These are the activations of a small neural network, seen along a few directions. Each row is one input.
In each table, some parts of the input vary, and every possible input appears once, in random order.
A made-up example of a description, with smaller parts first: one of 3 separate values, together with either a single point or one of 11 places along a line or (one of 5 places around a ring, together with one of 6 places along a line).
Shared parts are said once, and a part with two or three values counts as separate values.
(in the rows, 128 means zero)

Other details of the inputs vary at random and push rows far along two fixed directions, the same in every table; ignore that.

A family of inputs:
r1: [ 93 106 145 105 131 112 158 168  53  74 137 162  74 160]
r2: [140 166 164  68  68 140 117 112 168  92  89 122 132 129]
r3: [143 147 129  67  65 179 116 135 161 120  76 148 102 138]
r4: [152 163 156  61  65 134 128 117 167  94 104 124 136 118]
r5: [153 168 123  62  63 154 123 114 168 102  95 132 102 118]
r6: [107 108 175 104 127  92 162 165  54  66 146 154 109 157]
r7: [125 195 160 100  51 146 140 102 136 127  91  90 123 118]
r8: [109 109 155  96 127  88 170 167  60  73 155 155  89 151]
r9: [111  85 118 189 228  83 100 122 135 159 178 127 169 122]
r10: [141 167 128  70  61 158 116 112 173 101  90 132  99 124]
r11: [131 187 170 106  52 141 138 102 133 116  89  84 138 120]
r12: [111  94 126 102 124 115 170 181  52  82 139 174  77 155]
r13: [138 174 135 108  59 181 152 123 133 140  84 105 104 133]
r14: [101  63 104 181 212 102 126 158  81 137 162 159 127 146]
r15: [107  75 127 182 208  67 127 139  94 121 183 135 129 142]
r16: [160 139  80 144 165 148  66  81 243 197 139 112 200  71]
r17: [168 117  73 164 160 163  53  85 248 207 117 114 184  96]
r18: [120  48  99 173 208 103 135 169  80 147 178 160 129 141]
r19: [138  77 117 191 220  69 107 116 133 142 182 114 179 119]
r20: [123 189 141 101  52 165 138 105 133 131  87  98 115 116]
r21: [170 145  95 150 164 123  65  68 248 187 137  97 199  79]
r22: [107  93 128 117 121 114 161 172  55  73 128 168  62 169]
r23: [104 106 152 210 195  80 158 130  66 134 175  90 151 135]
r24: [164 123  82 152 164 172  58  97 237 218 122 128 202  88]
r25: [111 102  97 230 212 119 134 121 107 188 163 103 160 120]
r26: [163 145 116  67  60 168 124 130 161 115  84 142  96 132]
r27: [ 95 106 123 210 201 103 157 134  64 150 175 105 130 131]
r28: [150 143  86 191 147 169  76  79 207 236 115  80 200  89]
r29: [130 201 161 104  63 148 153 103 142 122  97  87 116 120]
r30: [114  83 101 186 226 105 102 132 126 168 182 143 170 113]
r31: [103  99 136 105 126 123 164 182  47  86 133 180  81 160]
r32: [ 90 119 141 143 107 123 181 162  20 105 123 133  80 160]
r33: [158 158 112  67  60 163 125 123 165 108  82 143  99 125]
r34: [111 102 168 115 122  82 159 155  62  54 142 141  91 165]
r35: [138 177 156  58  66 147 123 119 166 108  99 137 126 120]
Each input here is: one of 5 places along a line, together with either one of 2 separate values or one of 5 places around a ring.
The inputs of r12 and r16 match in every part but the place on the line of 5. If r22 is changed in the same way as r12 into r16, which row does it become?
> r10
Change only the choice among 2 separate values in r20. List by row number the other rows that result.
> r27

A family of inputs:
r36: [135 155 143  59  59 134 139 131 124  81 105 140  86 135]
r37: [111 106 111 187 155 113 130 128 106 164 143 121 127 134]
r38: [152 174 107 101  97 155  90  86 216 140  95 119 156  95]
r39: [155 144 136  74  57 148 143 134 128  96  94 132 110 133]
r40: [124 105 132 171 140  94 155 142  87 124 143 119 115 150]
r41: [132 151 161  65  61 147 130 137 130 101  97 138 111 135]
r42: [127 120 124 158 180 125  95 116 174 166 144 127 171 116]
r43: [109  91 126 130 146 116 148 163  71 117 151 150  90 151]
r44: [117 124 147 149 143 114 179 154  61 108 162 119 119 134]
r45: [135 100  88 167 174 133  93 117 155 183 147 124 165 108]
r46: [131 121 101 162 186 114  96 104 176 156 151 125 160 108]
r47: [102 102 145 141 156 109 141 156  78 109 140 152 129 145]
r48: [106 106 125 137 158 123 146 156  92 119 145 152  95 149]
r49: [116  94 120 137 148  93 136 144  76 103 155 142 117 135]
r50: [129 149 162  63  50 147 137 142 108  90  91 143 111 137]
r51: [118 102 129 129 152  95 136 142  94 106 160 142 105 139]
r52: [ 99 103 155 166 156 110 138 136  71 107 139 111 119 160]
r53: [101  99 122 139 154 120 154 164  67 109 142 158  94 152]
r54: [121 117 121 193 170 109  96 100 162 188 143  99 187 118]
r55: [127 179 145  83  58 154 157 130 106 124  88 124  88 133]
r56: [127 114  95 167 183 138 100 117 168 176 142 130 155 113]
r57: [125 111 114 172 181 125  92 113 158 167 137 128 193 107]
r58: [122  95 107 149 161 124 120 141 112 150 149 137 127 130]
r59: [133 164 147  84  82 157 116 121 166 119  90 135 136 123]
r60: [122 138 125 187 189 133 102  92 169 198 164  91 216  88]
r61: [ 99  96 135 170 149 121 152 146  49 104 138 123  81 161]
r62: [164 170 112  98 103 152  76  77 241 162 112 109 157  92]
r63: [109  96 154 125 144 104 141 160  76 108 151 147 112 150]
r64: [123 182 155  69  54 124 163 127 103  88  95 118  82 132]
r65: [167 166 114 104  97 166 103  95 221 148  90 115 158 103]
r66: [119 183 149  83  56 172 165 132 105 114 107 121  99 120]
r67: [125 120 143 149 144  96 171 151  65 119 143 121 110 146]
r68: [122 104 141 139 159 112 115 138 126 140 153 134 139 133]
r69: [128 108  84 177 180 138  98 117 154 177 137 131 170 107]
r70: [ 97 106 136 158 137  77 157 142  66 102 149 126  94 148]
r71: [132 184 158  90  75 145 131 109 147 139  92 107 140 123]
r72: [128 189 141  90  76 149 140 104 153 116 114 100 130  96]
r73: [124 102 140 169 148 110 152 140  75  97 138 109 101 158]
r74: [146 154 138  78  69 152 149 134 136  90  89 138 106 136]
r75: [104  98 115 146 157 122 146 158  73 118 140 155 107 145]
r76: [135 107 100 157 174 134  95 118 168 181 151 123 149 114]
r77: [165 167 120 101 102 165 105  95 226 148  96 116 148 107]
r78: [142  95 118 146 158 113 128 135 124 136 149 128 138 130]
r79: [108 103 119 144 157  97 142 144  79  97 147 148 117 136]
r80: [108 107 125 138 161  98 142 144  90  99 151 148 109 140]
r81: [143 155 146  73  72 150 153 137 137  88  94 140  93 141]
r82: [136  98  84 170 172 134  92 117 151 183 145 124 170 105]
r83: [126 165 149  93  61 141 136 111 126  75  89 102  82 139]
r84: [111  92 146 134 147 105 135 155  76 115 146 145 129 142]
r85: [176 155 112  99  86 162  97  95 214 154  96 109 163 100]
r86: [149 108  95 175 178 126 105 111 167 163 138 121 182 107]
r87: [152 148 146  69  69 147 143 132 147 101 105 131  95 138]
r88: [135 153 141  60  56 134 139 131 119  79 102 139  90 133]
r89: [152 174 127 107 107 169  77  88 238 168  93 115 179  96]
r90: [107 112 135 128 156  98 149 148  88  92 154 151  92 149]
r91: [154 104 106 159 172 123 102 112 176 169 150 115 166 112]
The inputs of r40 and r54 match in every part but one. If r73 is changed in the same way as r40 into r54, which row does it become?
> r52
The inputs of r45 and r84 match in every part but one. If r75 is changed in the same way as r45 into r84, which row does it become?
> r47
What do these inputs look like to the network?
> one of 4 separate values, together with either one of 4 places along a line or (one of 2 separate values, together with one of 5 places along a line)
A walk changes only the place on the line of 4. It starts at r66 and steps to r55. List the rest of the walk in order.
> r37, r61
Change only the choice among 2 separate values in r81. List by row number the other rows that result.
> r91

A family of inputs:
r92: [141  67 113 157 142 127 137 157  93 154 139 132 140 145]
r93: [125 110 119 193 155 102 102  95 127 148 135  87 175 120]
r94: [109 196 146  28  21 183 152 147  87 137  99 145 118  95]
r95: [ 70 106 133 134 152 126 145 164  55  85 136 173  71 165]
r96: [124 113 101 116 140 116 159 157  89  89 141 157  71 141]
r97: [110 117 125 168 187  97  80 100 172 156 149 113 164 120]
r98: [156  70 124 153 184  86  88 125 152 140 168 133 175 125]
r99: [123 176 119  79  68 177  98 110 180 115  67 145 105 125]
r100: [159 178 160 108  95 164 113 104 196 147  90 102 180 112]
r101: [ 88  92 122 133 141 110 141 163  53  82 126 169  73 163]
r102: [143  85 135 155 199  91  95 128 158 149 168 137 174 126]
r103: [132  77 121 105 132 127 142 175  90  89 127 180 103 154]
r104: [146 116 108 159 191  88 104  98 180 150 170 107 153 100]
r105: [156  95 129 173 162 110 111 117 137 151 146 105 195 123]
r106: [109 184 128   7  47 164 137 140 110 107 100 182 121  99]
r107: [107 137 129 139 134 143 182 155  68 130 149 128  70 147]
r108: [129 100 126 171 151  78 173 134  59  97 166 105 119 138]
r109: [ 82 116 152 145 166  96 118 128 117 114 154 132 122 147]
r110: [104  78 112 133 128 102 136 159  51  77 126 165  75 160]
r111: [130 138 148  77  62 112 111 119 126  73 100 122  97 143]
r112: [116 113 119 145 129 117 189 165  41 115 151 133  64 155]
r113: [141 129 100  90  99 130 151 144 111  84 118 152  71 134]
r114: [118 111 119 167 181  92  76  99 168 152 147 111 164 119]
r115: [167 170 154 108  89 159 110 102 194 144  89 101 181 111]
r116: [134 182 151  68  89 134 141 108 178  98 120 121  96 118]
r117: [142 104 137 149 195 104  89 119 185 160 161 135 183 121]
r118: [133 109 142 150 199 111  93 118 188 162 165 137 183 122]
r119: [131 141 123 188 184 109 141 101 145 156 156  87 162 104]
r120: [114  92 112 171 125 118 129 134  74 144 125 121 111 146]
r121: [140 150 143  37  59 181 140 155 148  83  76 176  91 146]
r122: [155 196 169  94  82 182 114  96 211 148  83 102 179 109]
r123: [ 96 113 116 121 163 121 175 167  64  82 159 167  59 153]
r124: [140 116 112 193 178  91 142 108 119 142 165  90 158 112]
r125: [120 134 160  96  96 176 159 168  95 129 108 144  99 154]
r126: [141 163 161  54  35 193 156 156 124 118  71 139  91 150]
r127: [154 154 113  87  36 151 169 133 108 110  99 118  72 137]
r128: [153 117 124 109 121  89 130 118 130  94 149 118 106 121]
r129: [179 144 139  85 100 138  77  98 225 140 109 124 171 107]
r130: [123 205 144  91  78 150 114 103 164 161 120 112 210  54]
r131: [ 84 121 134 177 154 144 133 137  81 157 135 126 108 145]
r132: [118 117 125 194 163 105 105  96 130 152 133  88 174 120]
r133: [ 79 108 145 157 130 126 161 162  29 119 129 139  72 167]
r134: [ 86 128 147 203 188 114 121 110 115 152 148  98 164 127]
r135: [108  99 137 103 151 146 149 178  96  96 134 185 102 158]
r136: [102 106 119 180 149 127 127 134  84 159 128 121 115 142]
r137: [135 130  90 185 177 139 132 118 141 191 156 105 135 112]
r138: [137  69 116 107 124 123 140 173  89  86 128 178 105 152]
r139: [102 105 130 150 107 124 148 148  54 124 115 130  86 157]
r140: [140 135 116 188 176 104 138 101 141 152 156  87 163 105]
r141: [135 108 130  78 105 149 140 165 117  90 106 178 100 149]
r142: [147 152  89 113  92 166  67  87 215 150  77 128 144 103]
r143: [138 123 112 159 197  93 108  99 184 153 170 109 152 101]
r144: [138 179 117  47  60 167 154 134 145  80  89 151  60 132]
r145: [119  79 139 143 146 127 163 183  53 133 138 147 108 164]
r146: [134 184 143 129  83 151 101  81 183 141  81  83 162 112]
r147: [144 206 141 120 101 161 137  82 198 143 108  81 149  95]
r148: [103 133 137 195 175 114 111 101 135 158 134  91 172 120]
r149: [129  85  95 123 134  98 164 164  60  75 150 160  65 147]
r150: [174 163 114  95 101 125  95  79 224 133 119  99 142  90]
r151: [126 103 114 167 175  89  72  98 164 148 148 109 164 118]
r152: [159 126 139 149 137 130 111 110 162 151 124 103 191 117]
r153: [150 133 146  73  46 169 153 157 111 118  81 139 100 149]
r154: [133 197 134  51  78 136  84  91 215 164 126 136 202  58]
r155: [136 107  95 170 147 117 156 139  93 154 154 118 107 132]
The inputs of r131 and r95 match in every part but one. If r120 is changed in the same way as r131 into r95, which row does it become?
> r110
The inputs of r94 and r130 match in every part but one. If r153 is changed in the same way as r94 into r130, which row does it become?
> r152
What do these inputs look like to the network?
> one of 4 separate values, together with either a single point or (one of 3 separate values, together with one of 5 places along a line)
Change only the choice among 4 separate values in r122. List by row number the other rows that result.
> r118, r125, r135
Change only the place on the line of 5 in r119. List by row number the other rows that result.
> r108, r124, r140, r147
Change only the choice among 3 separate values in r100. List by row number the other rows that result.
> r119, r148
